These are the activations of a small network on made-up records, seen along a few directions, one row for each record.
After each row come some of the record's fields: P, Y, D, F, U.
A field that a record lacks is left out.
Other fields move the rows too, some of them a lot.
In the rows, zero is written as 500.
Strong random noise was added to every row along 2 fixed directions; ignore it. To show where, here is one row again and again, with new noise each time:
[492 524 526 383 582 545 327 523 488 385 569 611 790 461 467 423]
[337 451 420 238 466 560 503 624 482 423 616 581 855 574 588 519]
[273 457 299 377 522 566 568 479 445 568 577 401 524 568 710 631]
[421 506 446 398 571 552 404 493 471 455 566 529 674 491 552 496]

[721 273 809 674 337 433 600 612 569 654 338 649 223 583 584 454]  P is p3
[748 291 750 345 205 444 791 709 577 600 414 789 625 767 458 420]  P is p4
[393 464 434 513 462 557 509 540 485 525 549 504 532 477 610 551]  P is p5, Y is y2, D is d2, F is f2, U is u2
[448 571 407 355 511 511 470 565 493 500 555 499 562 531 490 522]  P is p5, Y is y4, D is d3, F is f2, U is u4
[522 619 385 587 609 492 499 340 474 588 475 426 250 557 466 515]  P is p2, Y is y1, D is d3
[494 512 474 367 502 536 437 547 500 431 537 478 597 445 402 489]  P is p5, Y is y4, D is d1, F is f2, U is u4
[511 491 499 565 538 466 384 510 532 401 494 489 574 453 522 480]  P is p7, Y is y3
[611 224 734 543 238 445 655 671 576 631 405 612 351 649 650 502]  P is p3
[533 552 485 552 512 522 492 425 506 448 504 526 472 473 418 486]  P is p2, Y is y3, D is d4
[622 571 566 399 530 432 383 499 509 347 517 612 797 473 285 353]  P is p7, Y is y1
[513 581 407 728 617 521 471 294 461 534 442 374 195 422 509 582]  P is p2, Y is y3, D is d4
[746 366 762 620 425 418 508 449 520 602 385 593 346 549 465 447]  P is p3
[447 469 539 473 440 466 548 563 497 554 448 517 400 512 556 491]  P is p2, Y is y4, F is f2, U is u2
[560 204 721 479 202 443 695 720 587 620 426 638 434 671 673 526]  P is p3
[485 505 460 417 402 516 676 545 506 524 483 566 508 600 434 500]  P is p2, Y is y1, D is d4
[814 328 894 602 358 432 397 601 577 483 389 723 508 523 440 343]  P is p3
[653 294 726 612 331 439 571 550 544 624 384 561 309 590 615 502]  P is p3
[576 251 699 542 280 443 640 613 561 631 397 563 376 632 668 548]  P is p3
[749 265 926 453 234 432 505 781 611 440 420 832 700 611 463 338]  P is p3
[392 522 308 598 475 525 684 360 478 667 498 355 192 598 616 652]  P is p2, Y is y3, D is d2
[566 600 584 369 451 508 599 599 514 486 537 611 618 577 357 478]  P is p5, Y is y4, D is d2, F is f2, U is u1
[572 284 613 496 299 446 735 516 489 690 436 507 297 689 629 567]  P is p3
[446 474 486 679 529 507 435 453 512 611 396 383 208 409 669 525]  P is p2, Y is y1, F is f2, U is u2
[474 152 687 359 112 462 869 828 590 661 431 672 470 774 747 558]  P is p3
[414 497 428 290 306 522 807 642 509 560 519 591 641 728 495 540]  P is p2, Y is y1, D is d2
[478 459 532 510 557 532 358 615 546 368 568 457 693 372 655 509]  P is p2, Y is y2, F is f2, U is u1
[525 589 413 659 567 503 538 304 477 586 429 393 213 479 447 561]  P is p2, Y is y1, D is d4
[553 535 543 403 510 494 502 489 519 420 465 550 606 533 299 460]  P is p2, Y is y4, D is d1
[663 496 669 582 592 466 229 536 566 299 504 640 752 337 407 325]  P is p7, Y is y2
[455 520 449 570 554 462 502 385 425 584 489 356 377 500 510 523]  P is p2, Y is y1, F is f1, U is u3
[620 287 670 500 316 445 641 554 507 614 432 562 395 639 584 518]  P is p3
[361 474 303 595 468 533 729 375 474 686 507 365 211 590 688 674]  P is p2, Y is y2, D is d2
[777 344 857 647 389 424 422 541 578 534 372 662 419 511 478 398]  P is p3
[750 533 748 661 657 464 117 480 584 269 467 671 729 270 335 253]  P is p7, Y is y2
[558 549 581 374 436 431 521 558 515 404 492 620 651 555 359 395]  P is p7, Y is y4
[411 628 370 354 560 507 595 464 452 544 572 398 454 607 516 613]  P is p5, Y is y4, D is d3, F is f2, U is u1
[487 551 490 233 432 488 516 659 544 376 577 703 879 624 361 412]  P is p2, Y is y1, D is d3
[626 515 731 536 476 444 473 554 499 500 436 625 469 514 364 343]  P is p2, Y is y4, F is f1, U is u3
[511 458 462 670 589 499 395 418 509 487 482 407 374 394 632 497]  P is p7, Y is y2
[424 455 401 406 503 549 560 463 490 452 523 441 553 545 492 552]  P is p2, Y is y3, D is d1
[420 535 421 311 480 497 549 559 501 454 608 413 704 528 543 553]  P is p2, Y is y1, F is f2, U is u1
[593 266 661 423 263 444 698 615 512 611 458 591 481 688 584 518]  P is p3
[648 245 786 485 258 435 575 695 580 535 425 680 550 627 566 463]  P is p3
[604 598 553 545 542 511 439 423 486 508 471 534 353 396 366 460]  P is p5, Y is y4, D is d4, F is f2, U is u4
[462 466 458 343 479 507 363 661 495 333 606 520 878 435 536 481]  P is p2, Y is y3, F is f2, U is u4
[415 505 486 416 350 510 703 549 474 620 535 525 520 682 480 539]  P is p5, Y is y1, D is d2, F is f1, U is u3
[609 577 555 556 515 500 518 454 519 491 434 575 457 490 346 432]  P is p2, Y is y1, D is d4
[434 497 406 519 599 579 483 430 495 493 533 301 427 449 568 617]  P is p5, Y is y3, D is d1, F is f2, U is u1

Here are new rows. What are their fields?
[562 533 540 418 421 517 597 561 522 464 470 632 612 561 348 422]  P is p2, Y is y1, D is d4
[347 532 313 180 335 508 809 518 465 546 603 523 725 733 453 593]  P is p2, Y is y1, D is d2
[511 430 607 449 507 482 426 588 484 417 555 581 779 475 477 409]  P is p2, Y is y2, F is f1, U is u3
[429 564 336 333 446 518 687 405 436 524 544 456 558 608 415 554]  P is p2, Y is y1, D is d4
[436 483 411 615 497 464 619 429 521 634 420 382 188 519 631 564]  P is p7, Y is y1
[693 512 627 852 690 470 284 389 542 493 387 503 255 296 501 380]  P is p7, Y is y2
[532 549 506 481 508 428 504 452 487 469 466 487 475 532 419 477]  P is p7, Y is y4
[458 524 511 436 481 495 528 565 488 549 534 559 562 614 443 466]  P is p5, Y is y1, D is d3, F is f1, U is u3
[516 485 462 611 521 547 532 425 488 511 489 477 376 478 522 506]  P is p2, Y is y2, D is d4
[440 588 341 289 513 482 624 453 458 519 573 512 626 658 409 532]  P is p2, Y is y1, D is d3
[527 217 683 479 198 454 736 692 563 641 420 600 384 696 711 557]  P is p3
[354 489 340 443 421 441 747 475 466 613 490 368 294 628 600 625]  P is p7, Y is y4
[462 596 405 235 502 497 580 485 476 452 570 577 754 644 374 479]  P is p2, Y is y1, D is d3
[338 457 440 317 409 465 640 579 459 528 555 467 704 618 533 547]  P is p2, Y is y1, F is f1, U is u3
[590 605 609 402 471 526 566 559 498 446 507 589 580 523 348 456]  P is p5, Y is y4, D is d4, F is f2, U is u1
[429 457 498 617 535 490 321 562 504 433 486 456 506 358 645 527]  P is p2, Y is y3, F is f2, U is u2
[433 417 404 711 637 569 356 468 521 521 482 323 284 297 665 613]  P is p5, Y is y2, D is d1, F is f2, U is u4
[638 594 553 633 578 423 435 349 491 525 418 467 264 457 373 412]  P is p7, Y is y4
[600 537 561 579 521 519 467 497 519 431 452 594 505 470 395 442]  P is p2, Y is y3, D is d4
[419 520 418 221 418 494 542 695 494 449 607 595 748 602 462 521]  P is p5, Y is y4, D is d3, F is f2, U is u4
[534 516 509 559 543 469 365 499 525 387 492 500 597 443 505 456]  P is p7, Y is y3
[562 686 375 584 734 511 393 289 436 560 535 321 317 451 433 543]  P is p5, Y is y1, D is d3, F is f2, U is u1
[493 540 472 443 457 534 571 529 467 536 475 497 423 488 482 537]  P is p5, Y is y4, D is d4, F is f2, U is u4
[559 385 695 525 491 552 379 635 565 406 513 633 683 434 422 367]  P is p5, Y is y2, D is d1, F is f1, U is u3
